Each row below holds a small network's activations on one input, seen along a few directions.
In each table, some parts of the input vary, and every possible input appears once, in random order.
Descriptions start from the smaller parts, as in this example, which fits no table here: line(6) and (point or ring(9) or (values(3) and ring(5))).
Shared parts are said once, and a part with two or three values counts as separate values.
In the rows, 128 means zero.

Other details of the inputs shift rows strongly along two fixed directions, in all tables alike. That doesn't count.

Rows:
x1: [117 136 125 136 109 119  93  82 121 142 183 138 121 103 142 125]
x2: [119  73  91 127  56 120  53 111 160 188 110 135 102  86 140  96]
x3: [134 151 146 122 184  80 161 139 101  87 161 136 128 162 127 174]
x4: [158 133 147  67 188 138 160 181  74 127  78 146 146 184  98 202]
x5: [122  56  88 121  84  73  68 136 174 145 111 123  80  95 158  96]
x6: [122 109 104 123 102 143 103 154 164 163  99 109 117  89 107  97]
x7: [147 132 151  57 201 144 144 185  62 160  67 141 147 182 124 182]
x8: [120 173 167 213 145 136 174  51 123  55 178 108 151 162 175 143]
x9: [119 172 151 220 132 127 195  68 161  23 184  84 125 128 148 115]
x10: [134  72  95  95 100  74  97 160 156 146 105 157 101 113 137 100]
x11: [130 132 118  98 112 164 127 181 138 168 101 142 152 115  77 105]
x12: [118  86  96 128  55 123  76 107 155 177 136 161 113  96 128  75]
x13: [107 164 149 212 127 129 173  70 158  55 171  75 117 118 184  85]
x14: [144 143 143 103 134 183 130 124  82 151  92 149 155 155 102 172]
x15: [130 188 149  98 190 168 166 172  91 134 143 115 164 131  75 154]
Each input here is: values(3) and (point or line(4)).
- The inputs of x12 and x10 match in every part but the values(3) part. If x8 is changed in the same way as x12 into x10, which row does it become? => x7
- Which other rows does x11 become when the line(4) part takes its other values? List them by row number. => x6, x9, x13

Rows:
x16: [141 152 158  94 183 148 150 164  79 134 107 172 179 187  91 191]
x17: [128 123 125  60 153 139 114 191 103 171  87 143 136 134 113 133]
x18: [121  96 100 125 103  96  93 142 158 141 122 123 104 103 128 108]
x19: [150 145 161 122 197 148 173 142  92 113 106 145 169 176 110 200]
x20: [148 102 127  62 142 147 110 176  98 181  70 145 140 140 119 135]
x21: [154 158 161 113 182 147 177 132  77 107 118 142 162 182 109 203]
x22: [144  94 112  63 132 139  99 175  97 195  76 164 145 133 109 149]
x23: [107 128 112 121  93 169 111  97 140 136 126 111 133  90 118  77]
x24: [123 120 118 128 123  99 112 119 133 119 150 116  96 114 152 116]
x25: [124 142 143 173 138 102 150  94 144  77 145 114 125 151 149 153]
x26: [153 153 168 115 196 145 175 144  81 114 113 144 180 180 115 201]
x27: [134 110 109  57 135 135  91 187 100 191  93 157 126 128 101 137]
x28: [130 142 136 176 146  92 169 104 157  68 166 134 135 135 133 138]
x29: [143 117 127  58 179 153 130 188  91 183  77 140 147 140  93 173]
x30: [119 156 137  98 129 201 131 149 100 205  87 136 160 122  86 110]
x31: [119  87 100 112 102  88  84 126 150 153 131 108  89  83 167  90]
x32: [148 113 136  93 159 148 140 163 106 149  79 142 150 152 111 150]
x33: [154 167 162  99 207 152 190 160  69 114 124 139 165 183  83 204]
x34: [137 132 140  92 160 137 140 178 113 142  87 128 138 149  96 149]
x35: [122 145 146 168 144 105 144  96 132  82 162 129 127 150 165 141]
x36: [132 130 131 135 131 117 135 127 118 110 127 132 129 150 147 119]
x37: [111 106 115 125 108  88  89 121 151 132 150 116  89  96 172  93]
x38: [110 130 120 139  90 173 118 115 147 163 130 104 134 106 119  78]
x39: [132 185 142 200 107 160 151  81 152  93 177 116 149 108 121 120]
x40: [117 153 144 173 141  84 156 104 147  66 183 135 134 140 140 131]
x41: [132 120 123 133 117 107 122 112 125 117 142 146 119 145 137 129]
x42: [143 145 150 168 137 109 172  96 123  71 161 144 137 160 130 159]
x43: [110 113 102 114  75 157  83  93 151 161 140 124 124  73 118  79]
x44: [127 100 109 132  89 106 110 114 152 127 118 119  90 114 159  97]
x45: [108 181 152 196 129 151 159  66 127 115 173 109 148 113 133 108]
x46: [123 109 121 111 113 117 104 139 132 144 113 134 116 131 156 105]
x47: [139 162 164 113 188 145 163 147  76 115 118 147 168 187 113 194]
x48: [122  93 104 129  89 107  91 116 144 128 125 124  85 112 165  84]
x49: [127 142 143 167 135 102 158  90 130  76 150 115 123 150 150 152]
x50: [105 133 126 166 104 160 120  89 144 148 160  97 132 105 128  97]
x51: [141 107 117 116 101 118 120 121 130 130 116 127 100 122 152 111]
x52: [128 158 111 159  93 166 105  91 142 142 147  96 128  84 135 103]
x53: [129 142 148 190 131  95 157  92 152  61 160 131 135 156 137 149]
x54: [115  91  99 131  93  96  91 141 167 131 118 103  90  94 149  80]
x55: [117  82  90  65 101 113  50 162 121 198 105 120  82  91 142  91]
x56: [146 112 123  63 165 150 137 194 102 170  74 141 144 138  94 146]
x57: [119 109 114 138 124  98 110 127 151 117 134 103 107 115 142 120]
x58: [118 161 154 205 109 166 157  88 145  81 184 118 154 120 114 122]
x59: [142 100 113  55 140 130  99 189 104 193  87 155 141 118 101 140]
x60: [147 131 132  77 154 143 149 172  97 143 102 134 132 142 102 147]
x61: [127 109 114 104 113 115 116 149 138 139 111 120  94 111 132 107]
x62: [116 102 105 124 100  94  97 117 153 130 137 106  76  97 155 103]
x63: [134 131 143 190 143 102 167  92 148  69 158 143 139 148 142 145]
x64: [120 145 140 169 146  92 149 108 145  75 153 104 120 135 136 141]
x65: [116 138 132 156 104 170 132 103 148 150 159 122 149 116 108 107]
x66: [142 137 134  70 166 145 146 183  91 157  93 156 152 156  74 180]
x67: [131  78 100  71  97 124  50 141 115 191  98 131  82 102 152 106]
x68: [147 182 133 103 142 219 141 159  98 167  92 126 177 132  81 146]
x69: [123 152 142 180 136  84 160 103 163  64 164 125 129 140 127 143]
x70: [128 109 108 116 121 105 123 145 148 134 123 122 114 108 150  98]
x71: [123  71  92 101  85 117  71 152 159 174  81 123  88 103 147  91]
x72: [131 158 149 166 156 100 171 109 121  62 176 140 141 153 118 147]
x73: [127 131 134 162 116  98 149  98 137  83 147 139 126 142 135 143]
x74: [117 129 123 139  83 187 109 127 136 148 119 110 130  88 119  93]
x75: [137 156 149 163 147  99 179 106 122  63 170 137 139 144 118 155]
x76: [108 118 110 138  81 176  90 114 131 165 131 102 121  76 126 100]
x77: [124 134 130 165 124 103 138 105 133  90 159 147 131 148 148 133]
x78: [125 170 155 110 148 195 146 139  93 191 114 153 182 138  71 141]
x79: [125 134 142 180 147 107 150  99 143  73 147 114 129 155 145 152]
x80: [110 109 103 128  96  94 101 132 154 123 138 118  87  97 165  78]
x81: [127 113 109 102 116 113 111 146 134 141 122 125 100 115 139  98]
x82: [106 120 111 141  79 150  91  71 155 143 153 100 105  66 147  75]
x83: [120  93 107 138  84 101  97 123 163 130 110 115  89 108 160  91]
x84: [128 136 140 189 132  96 157  98 156  65 156 131 139 155 135 148]
- The inputs of x72 and x81 match in every part but one. If x65 is changed in the same way as x72 into x81, which row does it become? => x38
- The inputs of x16 and x46 match in every part but one. If x66 is changed in the same way as x16 into x46, which row does it become? => x61
- What is each input in this table made of? => values(3) and (point or line(4) or (values(2) and ring(9)))
- Which other rows does x19 become when the values(2) part takes its other values? List them by row number. => x29
- Which other rows does x84 become when the values(3) part takes its other values? List them by row number. => x71, x79
- Which other rows does x31 become when the ring(9) part takes its other values? List them by row number. => x24, x29, x33, x37, x55, x57, x62, x64
- Which other rows does x22 become when the values(2) part takes its other values? List them by row number. => x59
- Which other rows does x28 become when the values(3) part takes its other values? List them by row number. => x29, x56
